These are the activations of a small neural network, seen along a few directions. Each row is one input.
In each table, some parts of the input vary, and every possible input appears once, in random order.
A made-up example of a description, with smaller parts first: one of 8 places around a ring, together with either a single point or one of 9 places around a ring or (one of 3 separate values, together with one of 6 places along a line).
Shared parts are said once, and a part with two or three values counts as separate values.

Other details of the inputs vary at random and push rows far along two fixed directions, the same in every table; ignore that.

Table:
x1: [-0.25 -2.48  1.01  1.19 -0.29 -1.43 -0.74 -0.36 -3.12  1.36 -0.67]
x2: [-1.92 -1.97  0.82  0.11  0.55 -1.11 -0.56  0.77 -2.66  1.01  0.29]
x3: [ 0.70  0.97 -1.36 -0.39 -1.70  1.17 -0.65  0.40  2.92 -0.43 -1.21]
x4: [ 0.20  0.97 -2.40 -0.68 -1.78  0.30  0.06  0.49  2.26  0.17  1.71]
x5: [-1.34 -1.05  1.60  1.91 -0.78 -0.08 -0.14  1.22 -1.44  2.82 -0.50]
x6: [ 2.20  0.67 -0.17 -0.13  2.33 -0.62 -0.58 -1.09  2.14 -1.20  0.98]
x7: [-0.91 -2.17  2.73  1.29  3.28 -3.10  1.27  0.89 -3.71 -2.96 -1.81]
x8: [-2.49 -1.58  0.47  1.32 -2.24  0.69  0.29 -0.42 -1.50  2.28 -1.28]
x9: [ 1.20 -0.37  2.77 -0.19  8.64 -4.01 -1.46 -2.82 -2.59 -2.59  1.83]
x10: [ 3.54  3.12 -2.41 -1.42  5.11 -4.16 -0.36 -3.81  0.87 -3.18  3.76]
x11: [ 1.82  1.35 -0.77  0.62 -2.43  1.12  2.40  1.47  0.90 -2.67  0.51]
x12: [-1.94 -1.57  1.88  0.85 -1.86  0.87 -1.24  0.94 -0.77  1.09 -2.42]
x13: [-0.82 -1.73  2.29  0.68 -3.04  1.48 -1.20  0.45 -1.73  1.30 -1.11]
x14: [-1.47 -1.46  1.02  0.10  4.20 -2.08  0.39 -2.00 -3.94  0.33 -0.24]
x15: [-1.56 -1.39  2.29 -0.04  1.47 -0.10 -0.94  0.63 -2.49  0.59 -2.15]
x16: [ 1.45  1.66 -0.64 -1.38 -2.45  2.40 -0.09  0.49  1.41  0.40  0.28]
x17: [ 0.19  0.87 -2.52  0.75 -1.92  0.51 -0.10  0.80  2.02  0.87 -0.82]
x18: [-1.03 -1.73  2.12  1.97  1.01 -1.62 -0.48  0.08 -1.92  1.92 -0.18]
x19: [ 0.69  0.23 -2.83 -0.58 -1.59  0.30  0.09  0.69  2.24  0.14  1.16]
x20: [ 3.30  3.70 -2.98 -2.01  2.56 -1.83  0.54 -1.84  1.58 -1.53  2.92]
x21: [-1.76 -2.26  1.36  0.42 -2.38  1.77 -0.22 -0.27 -0.58  1.30 -2.43]
x22: [ 0.40  1.45 -2.57 -1.54 -1.07  0.81  0.68  1.12  1.79  0.57  1.51]
x23: [ 1.32  1.04 -0.36  1.70 -1.26  1.24  2.32  2.23  1.86 -1.99  0.53]
x24: [-0.34  1.79 -0.85 -1.22 -2.08  2.48  0.44 -0.72  2.46  0.20 -0.23]
x25: [-0.69 -2.19  1.12  2.08 -0.95 -0.35 -0.18  1.10 -0.95  2.66 -0.98]
x26: [ 1.55  0.45 -0.84 -0.43 -3.42  2.08 -0.53  0.16  1.82  0.18 -0.19]
x27: [ 0.76  1.14 -1.22 -2.27 -1.36  2.00  0.14  1.08  2.31 -0.33  0.86]
x28: [-0.24  1.58 -2.12  0.68 -1.95  0.45 -0.14  0.53  1.98  0.84 -0.26]
x29: [-1.07 -1.77  3.00  1.55 -1.19  1.08 -0.92  0.90 -0.60  1.80 -1.02]
x30: [-0.26  1.24 -0.83 -0.78 -2.76  2.35  0.33 -0.98  2.83  0.21 -0.30]
x31: [ 0.59  2.02 -0.54 -1.13  1.90 -0.47 -0.83 -0.68  1.41 -1.58  0.05]
x32: [ 0.37  1.37 -0.94 -0.18 -2.21  0.96  3.62  0.75  2.07 -2.29 -0.41]
x33: [ 0.12  2.08 -2.04 -0.65  1.94 -0.81  0.73 -2.23  0.66 -0.66  1.38]
x34: [ 2.20  3.82 -3.03 -1.21  6.46 -3.79 -0.37 -2.74  1.29 -3.24  2.57]
x35: [-0.64 -1.25  1.78  1.25  1.98 -1.24  0.05  0.59 -2.44  2.11 -0.33]
x36: [ 1.10  2.19 -1.88 -0.46 -2.26  0.42  0.23  0.00  1.19  0.76  1.33]
x37: [ 1.05  1.61 -0.49 -0.85 -2.74  2.23 -0.52  0.20  1.44  0.14  0.47]
x38: [-1.27 -2.68  0.82  1.03  3.55 -2.59 -0.19 -2.37 -3.58  0.06 -0.66]
x39: [-1.89 -1.19  1.62 -0.49 -1.30  2.13  0.28 -0.03 -1.32  1.57 -1.92]
x40: [ 0.52  0.73 -1.11 -1.38 -1.93  1.50 -0.56  0.34  2.76 -0.79  1.04]
x41: [-0.93 -2.82  2.03  0.76  0.58 -1.06  1.78  1.99 -2.77 -2.42 -0.50]
x42: [-1.29 -1.25  1.15  0.60  4.39 -2.78 -0.58 -0.41 -3.91  0.33 -0.95]
x43: [-1.79 -1.96  1.65 -0.52 -1.88  1.53 -0.90  1.58 -1.10  0.90 -0.67]
x44: [ 1.88  1.77  0.18 -0.91  3.16 -0.07 -0.18 -0.57  1.54 -0.79  1.35]
x45: [-1.23 -2.97  1.17 -0.04 -2.32  1.40 -1.01  1.45 -0.63  0.76 -1.28]
Each input here is: one of 5 separate values, together with either a single point or (one of 2 separate values, together with one of 4 places along a line).
Question: The inputs of x2 and x34 match in every part but the choice among 5 separate values. If x27 is changed in the same way as x2 into x34, which row does it become?
Answer: x15
Question: The inputs of x10 and x4 match in every part but the choice among 5 separate values. If x13 is changed in the same way as x10 into x4, which row does it become?
Answer: x40
Question: Change only the choice among 5 separate values in x26. List by row number the other rows that result.
Answer: x3, x6, x21, x45
Question: List by row number the other rows that have the choice among 5 separate values in common with x23.
Answer: x5, x6, x9, x18, x25, x29, x35, x44
Question: Change only the choice among 5 separate values in x35. List by row number the other rows that result.
Answer: x14, x20, x22, x42
Question: Change only the place on the line of 4 in x38. List by row number the other rows that result.
Answer: x8, x14, x33
